A small network was trained on invented records. Each row is its activation on one of them, seen along a few directions.
Here are examples, each followed by its value of one field, L.
Records without L are marked absent.
Other fields move the rows too, some of them a lot.
Random noise pushes rows far along 3 fixed directions. That doesn't count. These rows show it; they differ only by the noise:
[ 17 -55 -73 294 -77 279 -31 -90  55   4  59  33 -42 131  56 141]
[-170   38  171    9 -163   51  -83   91   63 -135  -72  231   78  -50
   62 -146]
[-219 -112  418 -249 -457  219   12   78  129 -204 -275  472  161 -154
  -31 -244]
[  62  -34 -264  560   57  273  -64 -195   41   70  184 -114  -99  229
   79  225]
[ 100  296 -255  234  388 -116 -182  264 -106   44  293 -274 -148  181
  262  285]

[  84   -8 -129  -89  175 -206   71   -9  -72  160   39  -88   -9 -168
  -23   18] -> l4
[-271  127 -190  481  163 -231 -278 -110    2  -92  153   40  109  -17
  143 -190] -> l9
[-160    3  131   90  -43 -119  -89   51   36  -69   30  100   53  -36
  -17 -274] -> l11
[ 540  -60   16 -850  110   68  432  319 -150  329 -144 -191 -214 -187
  -50  537] -> l8
[-251 -144   -8  493  -52 -215  -34 -333  104   20   41  115   95  -96
 -179 -515] -> l3
[-128 -288   97  202 -396  273  132 -500  164  -58 -199  194  116   10
 -246 -242] -> absent
[-170  365 -443  822  580 -391 -487   97 -100  -36  539 -314  -46  248
  316  -14] -> l5
[ 440  206 -156 -616  479 -429  246  511 -212  327   60 -403 -264 -155
   30  324] -> l10
[ 329  -95  -91 -104  179   90  146  133  -83  229  136 -224 -188   78
  -39  299] -> l2
[-190  433  278 -709  279 -818 -117  697 -155  -98  -67  132  110 -449
  173 -384] -> l8
[-141  -69  140   75 -234  208  -70  -50   82 -112  -83  262  113  -31
   34  -65] -> l5
[ 329 -115   34 -258  -19  446   69  283  -71   91   79  -57 -153  166
   92  516] -> l2
[ 425 -313 -233   15  121  228  295 -144  -62  373   84 -246 -213   54
 -171  370] -> l3
[ -62 -210 -151  381  -69 -165  205 -449  115  215  -79   56   28 -220
 -275 -365] -> l10
[-216   28 -188  391  227 -574  -65 -242   -8  119  107  -16  101 -261
  -94 -503] -> l4
[ -40 -134   74   92 -283  449  -39  -75   97 -139 -112  172   14  138
   55  169] -> l9
[  36 -358 -458  784  -54   53  276 -860  151  304  -24 -120  -58  -67
 -298 -157] -> l8
[ 231 -410 -106   59 -129  218  333 -330   42  299  -93  -19  -90  -82
 -286   54] -> l4
[  -4  -99  193 -353  -13 -310  142  120  -27  107 -116  128   51 -308
 -162 -304] -> l3
[-183 -150   80  427 -231  244 -127 -252  137 -125   38  126   74  160
  -60 -182] -> l13
[ 196   73  -49 -217  126   18   86   94  -82   61   33 -210  -99  101
    8  235] -> absent
[ 316  -47   31 -491  111  -88  275  300  -78  214  -80 -148 -185 -102
 -104  171] -> l11
[ 150  113  -14 -192   88  210  -81  329  -81  -36   68  -60  -88  135
  216  418] -> l5
[-564   35  374  251 -372   74 -448  -28  175 -510  -90  426  297  143
   88 -454] -> l13
[  14 -220 -211  436   -4  -93  185 -381   98  200  -18  -78  -79  -46
 -255 -241] -> l11
[-252  562 -284  440  533 -587 -458  291  -96 -174  310 -255  -24  123
  367 -101] -> l9
[ 200  -65 -334  218  193  109   42 -146  -55  182  134 -219 -109   74
   43  328] -> l7
[ 169  236   20 -346  219  -55  -46  515 -122  -19   97 -169 -163   95
  199  289] -> l13
[  83 -268   13    5 -162  -24  316 -251   99  220 -175   64  -32 -198
 -308 -218] -> l10
[-231  -16   -9  235 -112  -78  -60 -174   83  -84  -91  191  109 -120
    5 -254] -> l7
[-169  356  -77   61  319 -564 -177  120  -76  -84  125 -175   42  -27
   82 -275] -> absent
[ 126   90   63 -277   13   90   22  234  -43   16  -37   16  -33  -34
  118  242] -> l7
[ 121 -193  293 -458 -273  399   98  277   -4  -48 -144  228  -20   -2
    3  197] -> l2

Which value of L does each new row have?
[-356  133   65  -14   98 -644 -119   -9   -3  -65  -58  182  213 -391
  -30 -606] -> l4
[-327  -82  236  124 -395  175 -104 -134  164 -257 -221  393  176  -59
   -5 -294] -> l9
[ -73 -288  277 -166 -365    9  258 -159  144   55 -286  283   69 -253
 -314 -414] -> l11
[  18  -16  462 -900 -160 -297  239  467  -22    3 -332  241   32 -384
 -154 -287] -> l11
[-139   95 -130  412   19  103 -206  -65   49 -136   76   -6   -4  179
  152   60] -> l9
[  22 -281   46  195 -336  379  168 -472  133   32 -123   95   58   78
 -227  -40] -> absent
[ 262 -157 -175  193  -31  362  163 -311   16  162   67 -211 -107  220
 -110  320] -> absent
[-341  143   45  383    3  -92 -384   48   46 -243  139  163  155   73
  172 -227] -> l5
[  31 -312 -260  707 -121  464  -16 -423  102   71  133  -16  -72  254
  -61  127] -> l2
[ 201 -181 -161   98  147  -85  172 -131  -41  281   87 -150  -97  -72
 -157   21] -> l3
[  58 -129 -136  151  162 -236  109 -123  -19  193   61 -101  -58 -104
 -151 -157] -> l3
